These are the activations of a small neural network, seen along a few directions. Each row is one input.
Each table varies a few parts of the input and shows all the possible inputs, shuffled.
Descriptions start from the smaller parts, as in this example, which fits no table here: line(6) and (point or (values(2) and ring(5)) or line(11)).
Shared parts are said once, and a part with two or three values counts as separate values.
In the rows, zero is written as 128.

Other details of the inputs vary at random and push rows far along two fixed directions, the same in every table; ignore that.

A family of inputs:
r1: [136 124 106 129 126 137 154  96 128 106 135 122 127 131]
r2: [139 130 111 122 124 126 144  91 124 111 136 126 138 134]
r3: [151 114 151 157 112  77  86 129 144 153 135 141 118  54]
r4: [157 127 121 115 118 143 137 103 113 120 137 129 123 117]
r5: [ 99 122 140 128 142 128 105 168 135 136 117 130 125 135]
r6: [101 136 155 116 140 146 116 162 130 147 125 126 123 128]
r7: [ 98 132 113  77 146 175 147 139 110  96 111 119 144 215]
r8: [144 116 150 170 128  98 123 118 157 162 147 140 113  38]
r9: [101 132 145 124 144 148 120 168 129 144 123 125 119 125]
r10: [ 88 136 155 126 147 135 128 147 149 143 128 126 130 130]
r11: [100 132 143 128 141 140 110 169 126 142 122 126 120 129]
r12: [143 127 118 119 128 141 155  89 128 117 139 129 134 126]
r13: [103 141 155 129 139 127 124 158 139 154 125 132 141 142]
r14: [ 99 139 139 142 137 115 116 168 134 146 120 131 140 145]
r15: [150 117 113 117 113 122 122 106 118 109 128 129 129 134]
r16: [150 113 108 123 121 132 134 111 120 108 127 127 124 127]
r17: [151 135 112 131 108 109 131 105 118 119 131 129 145 143]
r18: [ 87 132 145 132 154 141 136 155 147 145 127 126 128 126]
r19: [ 99 137 144 139 139 126 126 166 139 149 122 127 136 142]
r20: [153 113 109 122 125 134 137 110 120 110 129 132 125 125]
r21: [151 133 113 130 106 112 132 104 120 119 132 127 141 143]
r22: [139 127 113 122 123 129 144  92 126 112 137 124 134 134]
r23: [ 89 136 154 124 150 139 132 148 148 147 129 126 133 129]
r24: [151 125 106 128 117 132 128 113 107 112 130 126 123 122]
r25: [153 127 157 169 107  78 106 125 151 167 142 136 125  57]
r26: [152 123 143 179 107  73 101 133 147 162 139 138 121  60]
r27: [137 125 102 131 128 128 148  98 123 108 134 126 132 132]
r28: [152 123 111 127 114 139 134 111 113 111 132 123 116 118]
r29: [155 127 103 129 128 119 139 103 120 111 113 127 109 139]
r30: [153 117 119 113 121 133 133 104 120 113 131 132 129 129]
r31: [ 87 132 142 134 151 133 127 156 144 142 126 127 128 132]
r32: [149 129 107 139 110 120 141 109 122 114 130 125 133 139]
r33: [156 123 112 123 122 146 141 110 112 117 135 129 119 116]
r34: [ 99 142 153 132 131 121 118 159 141 148 123 127 138 145]
r35: [ 96 128 105  88 145 174 145 146 110  90 108 117 138 213]
r36: [151 129 114 118 113 130 125 106 108 114 132 126 127 127]
r37: [153 127 120 118 110 137 131 104 114 114 134 123 120 121]
r38: [102 137 146 138 143 129 128 164 138 151 123 132 136 140]
r39: [153 127 116 118 111 133 125 106 110 116 134 125 123 125]
r40: [149 116 103 127 119 121 124 113 115 105 124 130 129 132]
r41: [ 99 126 153 118 138 130 108 161 139 137 119 129 127 135]
r42: [104 139 151 123 150 120 115 155 140 146 105 130 114 143]
Each input here is: values(2) and (point or (values(4) and line(5))).
Question: The inputs of r27 and r2 match in every part but the values(2) part. If r16 is changed in the same way as r27 into r2, which row does it become?
Answer: r7
Question: Change only the values(2) part in r33. List by row number the other rows that result.
Answer: r4
Question: Change only the values(2) part in r35. List by row number the other rows that result.
Answer: r41
Question: Change only the line(5) part in r9. List by row number the other rows that result.
Answer: r11, r24, r28, r33

A family of inputs:
r43: [ 86 153 115  85 149 164 152 131 112 106 112 118 150 224]
r44: [ 91 156 114  85 140 178 149 145  96 107 118 115 150 221]
r45: [ 83 128 171 132 138 124  80 193 143 161 123 129 124 107]
r46: [158 127 124 136 103 119 134 106 121 126 145 130 144 115]
r47: [144 115 111 137 133 139 153  99 131 117 139 124 115  92]
r48: [149 134 106 150 117 112 138 103 122 123 136 126 127 116]
r49: [150 124 124 133 111 107 138  93 137 125 138 133 145 121]
r50: [ 90 137 181 141 147 107  99 179 160 173 115 133 116 111]
r51: [167 120 115 126 111 123 119 116 110 122 129 134 123 112]
r52: [149 114 119 124 113 108 116  98 129 109 131 128 125 114]
r53: [161 117 117 125 121 109 123 103 123 119 125 135 123 117]
r54: [ 80 133 166 160 147 107 111 188 163 173 129 135 138 109]
r55: [ 96 132  97  96 156 170 149 154 104  97 102 124 139 219]
r56: [ 87 136 167 158 149 112 105 192 156 171 115 131 113 109]
r57: [165 130 122 131 103 124 129 111 117 125 131 126 119 115]
r58: [147 119 126 121 131 137 145  86 136 118 140 131 117  96]
r59: [153 118 124 122 121 150 141  99 120 124 148 126 115  93]
r60: [146 112 104 141 114 113 123 110 124 106 130 127 121 112]
Question: The inputs of r53 and r55 match in every part but one. If r49 is changed in the same way as r53 into r55, which row does it become?
Answer: r54
Question: Describe the family of inputs behind these rows.
Answer: values(3) and (point or line(5))
Question: Which other rows agree with r44 in the values(3) part? List them by row number.
Answer: r45, r46, r51, r57, r59

A family of inputs:
r61: [110 130 163 135 127 116  89 174 134 160 126 134 125 109]
r62: [109 147  95  85 138 170 177  98 107  89 123 114 157 226]
r63: [143 126 102 134 122 119 144 107 123 109 120 125 128 150]
r64: [157  92 122 141 115  91 109  89 145 113 139 136 120  68]
r65: [113 133 142 149 141 101 114 147 146 148 117 131 119 116]
r66: [ 85 145 176 120 143 121  95 182 141 161 114 131 130 141]
r67: [167 127 112 116 105 123 127 102 109 114 129 130 134 137]
r68: [ 92 138 149 108 155 153 131 148 135 138 119 127 118 142]
r69: [169 111 129 148 114 118 123 101 131 134 146 133 103  53]
r70: [ 76 140 156 137 145 137 119 179 142 154 131 127 140 130]
r71: [173 112  99 156 107 101 129  99 122 116 134 132 116  95]
r72: [123 134 125 124 129 137 149 119 128 125 134 128 147 147]
r73: [172 113 130 143 117 116 130  95 133 135 142 134 108  61]
r74: [152 132 103 123 112 130 161  79 121 107 141 123 146 147]
r75: [101 126 154 132 147 144 112 168 137 151 129 127 111  95]
r76: [138 131  99  96 114 156 132 122  93  95 121 119 140 182]
r77: [146 130 147 138 109 101 105 128 133 144 131 133 126 104]
r78: [142 128 113 133 116 132 145 104 124 118 144 127 140 127]
r79: [118 133 121 101 141 164 152 119 121 111 123 122 125 160]
r80: [ 88 133 144 137 155 124 118 180 142 149 110 132 127 146]
r81: [115 127 109 133 135 134 128 149 120 117 116 124 126 151]
Question: Describe the family of inputs behind these rows.
Answer: point or (values(4) and line(5))
Question: Change only the values(4) part in r70. List by row number the other rows that result.
Answer: r75, r76, r81
